Each row below holds a small network's activations on one record, seen along a few directions.
Here are examples, each followed by its value of one field, KEVA.
Records without KEVA are marked absent.
Other fields move the rows too, some of them a lot.
Random noise pushes rows far along 2 fixed directions. That doesn't count. These rows show it; they differ only by the noise:
[  -8  108  -30  -32 -124 -121 -149  -71   52 -178 -153   -7   97  -98
  -45   77 -243   12   67  147   41   96]
[  59   39   -7  -65   -3 -104 -189  -13   24 -102 -131  -41   31  -95
  -67    6 -217   25   30  147   -3   19]
[  37 -263  119 -294  225  -86 -227  233   83  382   60  -64 -296  -43
 -146 -198  -97   58  -21   36    2 -234]
[ 281  284 -125  173    4  -84 -245 -206 -141 -589 -349 -103  319 -165
  -16  105 -317   12   -2  311 -136  172]

[  84  -30   21   -3  213 -204 -122 -118  -46 -127  -68  -27    6   -3
  -31  -15  -34  115  -38   -7 -223  -45] : zatog
[ 630  270 -232  570  651  -93 -462  -97 -553 -398 -330 -349 -238 -342
 -188 -133 -353   51 -145  408 -217    4] : lud
[-153  420 -120 -304 -566  204  140  262   17 -170 -325  131   83  240
  283   48  240 -294    4 -140   74  -35] : buvul
[ 815 -229  -17  192  657  117 -171 -394 -317 -632   45 -383  857 -256
 -117  158  -85  420 -389  424 -591   19] : fefon
[  86 -174   88 -247    4  -36  328 -238  287  -45  144 -103  328   80
   93  -41  171  216 -135  -46 -141  -87] : fefon
[  12  -13    2  194  395   11 -212   99 -255  311  252  -53 -418 -100
  -76 -199   -5  -88  220    4   79  -21] : gaf
[ 456 -281 -137  -26  480   60  -59  -91 -206  -58 -265 -128  276   68
  -31 -262   59  108   34  -92 -212 -332] : absent
[  11 -213  -46  -67 -142  -37  218 -136  263  147  175  -47   15  -98
 -115  146  181   69  108  -88   12   40] : risir
[ 774 -329   29  -60  686  280 -199  147 -196 -189   23 -166  279 -125
 -188 -161  227   57 -484   57 -412 -239] : absent
[-261 -266  -88 -285 -232 -117   68  269  153  334  147   97 -234   74
   58 -176   71  -89  154   49  112 -119] : buvul
[-258  285    9 -127 -296  -79  103 -187  117 -255  -85  241  191  199
  302  207   98 -149   18 -195   33  102] : zatog
[ 690 -314  117  -69  937   53 -195   53 -310 -208   -4 -335  -18   31
 -108 -241  -38  173 -431  189 -559 -458] : bova
[ 158   -1  -28   25  -50 -169  186 -446  192 -569  -35   -1  816 -113
  219  373  -61  332  -26  155 -131  289] : fefon
[-211  259  -72   94 -397  -29  141  -29  122 -304 -185   13  173   23
  132   15   34 -178  211   65   26   34] : buvul
[-681  -98   33  302 -568  -95  -32 -303   41  312  383  274 -302 -248
 -160  226 -322  188  439   50  387  453] : gaf
[ 553  -17 -111  -72  390  190 -133  109 -208   -4   -9 -156  -21   -8
  -49  -10  251  -37 -153   -2 -217 -134] : risir
[ 368  161  127 -266  506  317 -191  744 -133  291 -219 -130 -402  350
  148 -563  471 -396 -293  -84 -259 -784] : nize
[-208 -156  -35   23 -386  -42  208 -113  199  147  239   99  108  -46
 -104  389  -44  188  201  -90  135  191] : risir
[-216  -91  -97   89  126  -69 -149   80 -165  423  356   67 -427 -100
  -77 -111  -97  -59  322  -28  226  133] : gaf
[ 129  135  -34 -239  128   49  -41  -16  110 -150   57  -72  102  144
  127   26  -76  -97 -225  -90  -73 -137] : bova
[ 107 -247   91 -362   52 -107  173  -56  315   76  261 -121  377   77
  -81  100   69  375 -144  -51 -121    0] : bova
[-171  191   82   50 -180 -117  120 -118   38  141 -132  125  -79  -22
 -115  -18 -108  203  125   55  244  225] : lud
[-352  536 -134  125 -391   13   51   96 -207  143 -170  221 -551  110
   44  -48   86 -285  111 -119  457   70] : lud
[ -71   26   -2   24  -41 -138  172 -293   50 -441  -67  139  331   79
  125  230  -31   87  -70    4 -132    8] : zatog
[-448  521  -42  147 -770   28  289 -187  410 -416 -262  205  358   94
  156  189  122 -345  178   41  186  103] : nize
[  97  -11  151 -124  211  228  -53  357   18  257 -286  -49 -458   40
  151 -433  239 -402 -327 -132 -195 -300] : absent
[-258  422   94 -423 -392  260  116  615   80  365 -305  178 -515  447
  254 -328  483 -443 -151 -312  214 -531] : nize

Which value of KEVA does each new row have?
[-360  -96  -96   -6 -232  -81   75    6  -32  -52  105  123  125  -89
 -136  107 -131  -46  170  141  197   74] : buvul
[ -41   72  -72  512  112 -235  -64 -318 -124 -172  132 -131  211 -371
 -115  191 -281  277  336  240   92  445] : gaf
[ 524 -247  -41   14  465  188   -1  -66 -149 -182  -40 -152  205 -130
 -254   30   42  138 -218  191 -336 -151] : risir
[  37   76  133 -274 -258   31  144   33  338  -32 -126   52  440   95
   38   76  212  141  -35  -27   20  -66] : nize
[ 346 -273  109 -148  287   22   -9  -65    1  -94  251 -224  273   93
 -139   41  -72  316 -218   60 -359 -126] : bova
[ 597 -359   99 -188  554   24 -168   44   57  203  113 -181   -7  -56
 -323 -115   57  297 -124  103 -350  -97] : risir
[ 250 -230   -2  328  425 -126 -293 -174 -328  183  197 -237 -209 -401
 -181 -126 -197  421  156  222  -71  214] : gaf
[  84  180  -19 -137 -221   52  186 -370  124 -435  115   29  643  110
  290  235   29  156  -32  -10  -69  284] : fefon
[  -7  256  -49 -217 -168  231 -137  380 -251   82 -255   27 -333  165
  229 -291  190 -252  -14  -63  -30 -202] : buvul
